A small network was shown many inputs. Here are its activations along a few directions, one row for each input.
In each table, some parts of the input vary, and every possible input appears once, in random order.
A made-up example of a description, with smaller parts first: line(6) and (point or line(9) or (values(2) and ring(8))).
Shared parts are said once, and a part with two or three values counts as separate values.
In the rows, 128 means zero.

Other details of the inputs shift rows strongly along two fixed directions, in all tables alike. That doesn't count.

Table:
R1: [111 139  91  96 137 135 152 117 152 116 108 154]
R2: [129 126 136 136 129 127 129 132 122 127 128 129]
R3: [125 125 122 148 104 137 153 129 129 114 112 155]
R4: [140 115 148 154 120 123 116 136 121 131 139 110]
R5: [129 123 128 133 119 131 134 127 131 123 124 126]
R6: [142 118 167 146 146 120  88 133 107 148 160  91]
R7: [105 136  96  94 131 138 152 118 148 119 108 153]
R8: [131 119 143 161 102 130 140 133 116 118 122 135]
R9: [135 116 139 159 102 125 141 143 121 115 123 131]
R10: [142 119 151 160 122 123 117 129 118 128 136 112]
R11: [112 142 107  89 153 135 132 109 142 128 120 137]
R12: [143 119 150 164 120 125 119 130 119 129 137 116]
R13: [133 122 141 167 106 130 138 127 121 121 122 138]
R14: [127 119 123 149  92 130 159 143 130 108 109 147]
R15: [148 120 167 147 145 125  89 134 109 148 161  96]
R16: [101 155  74  30 186 135 131 105 164 132 123 139]
R17: [121 142 118  80 177 131 103 106 141 145 143 113]
R18: [115 125 110 154  91 134 173 127 136 102  93 170]
R19: [135 123 129 143 116 131 135 132 130 120 126 133]
R20: [134 121 128 144 117 128 135 135 131 121 127 134]
R21: [115 138 104  97 150 133 132 113 146 128 122 139]
R22: [133 125 133 141 116 127 139 133 124 118 122 131]
R23: [123 133 123 106 156 127 114 115 136 136 134 119]
R24: [113 137 109  92 142 137 134 115 141 128 121 136]
R25: [122 135 124 107 156 130 114 116 135 139 137 124]
R26: [110 136  91  90 132 133 154 123 150 113 108 149]
R27: [130 122 131 144 114 129 137 128 128 118 122 129]
R28: [124 126 122 144 104 130 157 138 128 110 108 150]
R29: [136 126 150 134 141 126 110 128 114 137 142 111]
R30: [126 136 124 101 155 129 117 127 131 136 138 121]
R31: [132 122 132 136 112 130 138 137 126 120 124 128]
R32: [130 121 120 157  97 134 155 131 134 109 110 152]
R33: [107 140  96  96 137 137 152 118 145 119 109 158]
R34: [125 124 121 147 104 134 154 137 130 114 113 155]
R35: [112 137 107  83 148 135 134 124 140 130 124 135]
R36: [120 123 121 148 103 132 154 129 131 111 109 151]
R37: [124 149 104  93 124 106 102 129 121 161 129 115]
R38: [141 119 154 154 116 126 122 140 111 127 137 114]
R39: [133 125 148 134 144 124 107 127 117 139 144 111]
R40: [127 137 126 100 154 131 118 124 130 136 137 120]
R41: [135 126 147 135 142 125 109 131 118 139 145 114]
R42: [133 121 135 147 107 128 141 137 123 115 122 131]
R43: [120 141 119  79 177 129 104 106 139 143 141 111]
R44: [136 125 146 138 140 130 106 123 122 140 145 114]
R45: [144 121 160 126 165 118  75 127 117 153 167  77]
R46: [139 121 154 162 121 127 119 130 113 132 137 121]
R47: [128 123 135 138 113 133 138 134 122 123 123 132]
R48: [134 126 132 137 127 127 129 128 128 125 130 125]
R49: [127 121 131 147 115 127 135 128 129 120 123 132]
R50: [138 117 136 160 104 127 138 143 124 118 126 136]
R51: [123 121 125 152  96 131 159 139 125 108 108 152]
R52: [126 140 117  73 173 132 105 119 140 143 147 112]
R53: [133 141 112 134 101 107 112 135 116 151 124 130]
R54: [ 96 152  75  29 181 138 130 102 165 134 120 137]
R55: [125 125 119 143 105 128 157 136 131 109 109 148]
R56: [133 118 140 165 102 129 138 129 122 117 121 132]
R57: [123 141 117  76 175 127 106 120 139 143 145 112]
R58: [132 144 113 135 102 104 114 133 114 151 121 129]
R59: [136 140 128 129 114 100  92 135 106 160 138 104]
R60: [135 123 134 149 109 133 139 138 123 120 125 137]
R61: [121 125 109 150  88 133 176 131 136  97  93 164]
R62: [137 123 142 136 143 126 104 125 128 140 147 112]
R63: [115 135 102  82 147 132 134 123 147 127 124 130]
R64: [119 123 112 149  84 134 177 142 131  98  96 166]
R65: [126 124 119 149 105 136 151 125 136 113 111 152]
R66: [149 121 169 146 145 120  91 135 105 145 158  89]
R67: [118 123 110 157  89 137 171 131 138 104  97 172]
R68: [132 123 131 142 116 131 136 140 126 122 127 137]
R69: [126 123 119 143 101 131 157 132 132 107 109 145]
R70: [107 159  70  86 110 112 144 121 136 137  94 157]
R71: [122 123 125 155  96 134 157 127 128 109 107 152]
R72: [116 135 109  88 140 134 137 130 139 126 123 134]
R73: [135 123 146 130 140 127 106 123 124 140 144 104]
R74: [147 112 174 167 122 124 100 137 103 142 153  97]
R75: [121 140 121  68 170 132 108 122 134 144 144 107]
R76: [141 116 150 164 120 121 118 133 119 128 136 114]
R77: [119 139 118  77 176 133 103 116 138 147 146 118]
R78: [145 120 170 143 144 122  89 133 104 146 160  89]
R79: [110 142  98  94 136 139 154 118 143 118 109 157]
R80: [126 131 123  97 148 130 118 124 135 134 137 112]
R81: [139 121 142 139 140 125 106 129 127 137 146 111]
R82: [142 117 150 158 123 120 117 136 118 128 138 111]
R83: [146 111 172 166 124 122  99 140 105 143 154  97]
R84: [140 126 146 134 139 125 110 131 120 136 145 109]
R85: [146 120 171 151 146 121  89 128 105 147 158  92]
Description of these inputs: line(5) and (point or (values(2) and ring(8))).
Changing only the line(5) part turns R46 into R3. The same change can be made to R57. Which row results? -> R50
Changing only the line(5) part turns R43 into R65. The same change can be made to R66. Which row results? -> R60
Changing only the line(5) part turns R62 into R49. The same change can be made to R32. Which row results? -> R27
Which other rows does R64 become when the ring(8) part takes its other values? List them by row number. -> R6, R9, R26, R36, R45, R49, R51
Which other rows does R10 become when the values(2) part takes its other values? List them by row number. -> R76

Table:
R86: [150 117 135 189  86 110 115 144 120 137 133 126]
R87: [137 127 127 134 137 114 123 120 135 120 126 107]
R88: [129 137 140 138 151 121 112 108 120 139 132 124]
R89: [108 124  56 137  60 146 223 139 176  73  65 213]
R90: [125 130 131 119 120 116 106 118 119 145 131 100]
R91: [148 102 150 183 105 135 129 148 131 119 142 131]
R92: [108 140 128  73 170 145 107 102 130 148 140 117]
R93: [116 130 119  65 160 135 113 112 145 135 139  95]
R94: [133 141 136 117 132 113 109 141 104 148 138 118]
R95: [121 119 149 118 141 145 119 117 124 130 140 115]
R96: [118 137 125  84 193 139 116 101 144 127 141 121]
R97: [132 135 125 137 134 109 117 115 126 130 124 114]
R98: [146 121 140 192  91 116 114 140 115 143 133 135]
R99: [150 114 149 166  88 111 134 164 106 119 128 112]
R100: [122 147 108  87 169 129  94 112 140 161 147 132]
R101: [103 115 105 134  80 153 197 127 147  85  84 172]
R102: [121 131 144 124 131 130 106 112 112 149 134 116]
R103: [131 128 148 112 149 137 123 146 115 128 145 123]
R104: [122 133 114  82 180 144 105 118 152 143 153 130]
R105: [135 137 127 117 121 109 117 146 110 139 132 114]
R106: [148 108 154 186 107 121 140 134 126 104 126 114]
R107: [103 144  90  37 170 145 153 133 151 116 121 146]
R108: [132 140 143 118 139 122 111 140 103 147 140 124]
R109: [132 120 143 131 159 132 126 118 137 117 138 113]
R110: [141 117 164 195 116 130 133 123 109 117 127 134]
R111: [121 134 136 123 125 121 105 113 114 150 131 109]
R112: [130 133 145 120 140 134 124 142 108 135 139 131]
R113: [137 124 134 111 131 125 131 153 124 122 137 111]
R114: [113 135  62 100 106 130 167 129 169 108  95 170]
R115: [ 98 155  70 102 121 129 176 102 152 106  77 182]
R116: [139 106 151 172  81 119 129 137 115 122 122 104]
R117: [145 114 152 191 104 135 122 140 118 133 138 144]
What do these inputs look like to the network? -> values(4) and ring(8)
Changing only the ring(8) part turns R98 into R100. The same change can be made to R115. Which row results? -> R88
Which other rows does R93 become when the values(4) part takes its other values? List them by row number. -> R89, R106, R113
Which other rows does R103 become when the ring(8) part takes its other values? List them by row number. -> R94, R99, R105, R107, R108, R112, R113
Which other rows does R105 become when the values(4) part takes its other values? List them by row number. -> R86, R90, R97

Table:
R118: [ 93 149  70  47 178 152 162  95 173 107 104 164]
R119: [124 151 116  57 166 113  92 124 120 159 146  92]
R120: [146 121 172 209  89 116 116 139  88 140 132 130]
R121: [135 121 125 191  43 118 162 157 112 113  98 156]
R122: [153 120 169 153 136  96  57 144  96 173 173  64]
R123: [153 124 164 148 139  94  63 144  98 169 169  69]
R124: [120 130 130  68 194 144 108 111 146 140 152 105]
R125: [132 113 147 129 137 141 131 137 127 114 142 122]
R126: [138 121 122 199  47 110 160 144 114 111  91 158]
R127: [155 123 177 141 133 104  64 142  87 169 171  59]
R128: [116 152 126  76 181 126  82 105 120 169 150 113]
R129: [160 127 174 149 137 101  59 149  92 171 174  67]
R130: [151  98 176 193 101 134 138 153 108 105 141 122]
R131: [124 164  94  30 208 112  60 102 143 183 163  92]
R132: [ 89 138  69  96 120 155 200 100 175  83  76 194]
R133: [135 112 153 136 137 141 130 138 128 119 140 118]
R134: [ 99 154  45  91  93 130 180 115 161 115  76 194]
R135: [129 104 137 195  77 146 181 139 131  84  99 165]
R136: [134 105 142 186  79 143 185 151 128  85 102 162]
R137: [129 104 137 203  75 144 181 131 131  85  97 167]
R138: [135 114 151 145 136 139 136 131 130 118 135 123]
R139: [134 118 152 154 140 134 124 116 133 120 138 119]
R140: [ 96 147  77  46 178 153 160 104 169 107 109 159]
R141: [ 93 163  48  33 147 125 141 102 162 135  95 158]
What do these inputs look like to the network? -> values(2) and (point or line(5) or line(6))
Changing only the values(2) part turns R141 into R126. The same change can be made to R122. Which row results? -> R123
Which other rows does R136 become when the values(2) part takes its other values? List them by row number. -> R133
